Each row below holds a small network's activations on one input, seen along a few directions.
In each table, some parts of the input vary, and every possible input appears once, in random order.
Descriptions start from the smaller parts, as in this example, which fits no table here: one of 2 separate values, together with either a single point or one of 11 places around a ring or (one of 4 places along a line, together with one of 5 places around a ring).
Shared parts are said once, and a part with two or three values counts as separate values.
In the rows, 128 means zero.

Other details of the inputs vary at random and push rows far along three fixed directions, the same in every table; ignore that.

Rows:
r1: [119 144 134 112 119 140 132 119 132 121 129]
r2: [142 111 108 127 123 103 140 119 112 121 124]
r3: [119 126 135 136 142 114 128 140 137 123 131]
r4: [135 119 132 152 141 112 120 149 137 131 132]
r5: [144 126 116 115 116 114 145 106 110 126 125]
r6: [127 132 120 120 120 126 142 114 120 129 124]
r7: [108 126 139 158 141 116 119 150 149 118 128]
r8: [118 140 130 129 117 150 120 127 142 117 124]
r9: [114 135 129 124 123 146 120 130 139 119 133]
r10: [140 122 123 132 124 112 132 125 122 123 128]
r11: [131 123 106 110 122 121 145 111 104 128 124]
r12: [113 134 148 124 117 149 124 122 139 122 124]
r13: [108 118 143 143 135 117 113 140 141 122 125]
r14: [119 142 132 111 123 149 124 124 138 119 129]
r15: [132 124 136 118 117 127 136 111 116 127 123]
r16: [131 127 121 118 127 133 128 122 125 123 131]
r17: [120 122 134 151 134 115 120 145 145 117 129]
r18: [122 114 125 129 128 111 130 121 117 129 118]
r19: [126 131 122 114 121 126 142 117 120 129 127]
r20: [166 137 147 154 137 183  98 163 114 232 149]
r21: [129 144 131 111 122 143 133 113 136 123 123]
r22: [130 124 107 106 120 117 150 108 104 125 121]
r23: [114 143 139 124 119 145 127 126 144 123 130]
r24: [114 139 128 117 122 136 136 120 130 122 124]
r25: [131 131 121 109 125 127 138 119 120 127 127]
r26: [113 132 135 132 135 127 119 140 137 116 134]
r27: [125 130 119 112 121 127 138 119 118 128 128]
r28: [123 140 136 122 121 135 130 121 134 124 131]
r29: [143 123 107 108 127 122 140 109 110 124 123]
r30: [146 117 115 124 129 101 144 116 114 128 125]
r31: [133 141 132 121 121 145 124 121 141 121 122]
r32: [124 111 124 153 142 108 120 149 132 123 134]
r33: [147 101 109 144 140  89 134 135 104 133 134]
r34: [131 123 130 145 132 119 119 142 134 122 132]
r35: [130 133 127 121 122 141 122 124 136 118 129]
r36: [116 126 133 150 134 120 121 143 144 116 126]
r37: [126 116 122 132 140  98 134 136 117 124 132]
r38: [123 138 127 115 131 141 125 125 133 122 126]
r39: [121 133 140 135 135 125 125 137 145 123 131]
r40: [121 121 137 159 141 112 121 153 141 131 134]
r41: [112 136 127 127 125 148 121 130 137 119 129]
r42: [171 128 112 127 127 151 128 131 101 180 138]
r43: [127 147 132 110 126 156 125 125 133 135 127]
r44: [119 135 151 122 121 148 122 122 142 121 124]
r45: [111 137 132 135 125 149 115 136 145 116 129]
r46: [128 135 140 115 118 147 118 118 132 137 124]
r47: [109 122 131 142 141 117 120 148 138 118 134]
r48: [125 109 134 141 138  97 122 134 122 127 126]
r49: [134 111 122 143 155  90 137 143 120 132 128]
r50: [127 140 134 124 119 148 118 127 147 116 126]
r51: [137 133 126 123 128 128 133 118 130 126 122]
r52: [130 112 120 143 142 105 125 141 119 126 137]
r53: [155 120 131 143 127 147 131 138  97 191 137]
r54: [126 131 143 120 126 141 127 118 133 124 119]
r55: [152 126 108 105 117 125 142 102 112 122 117]
Each input here is: one of 5 places along a line, together with either one of 2 separate values or one of 9 places around a ring.
Changing only the place on the line of 5 turns r18 into r48. The same change can be made to r6. Which row results? -> r28
Changing only the place on the line of 5 turns r32 into r35. The same change can be made to r9. Which row results? -> r16
Which other rows agree with r54 in the place on the line of 5? List them by row number. -> r20, r21, r29, r31, r38, r42, r43, r49, r51, r55
A walk changes only the place on the ring of 9. It starts at r45 and steps to r8. List the rest of the walk in order. -> r36, r7, r6, r24, r22, r11, r41
Which other rows does r1 become when the place on the ring of 9 takes its other values? List them by row number. -> r5, r10, r26, r28, r33, r34, r37, r52
Which other rows does r46 become when the choice among 2 separate values takes its other values? List them by row number. -> r44
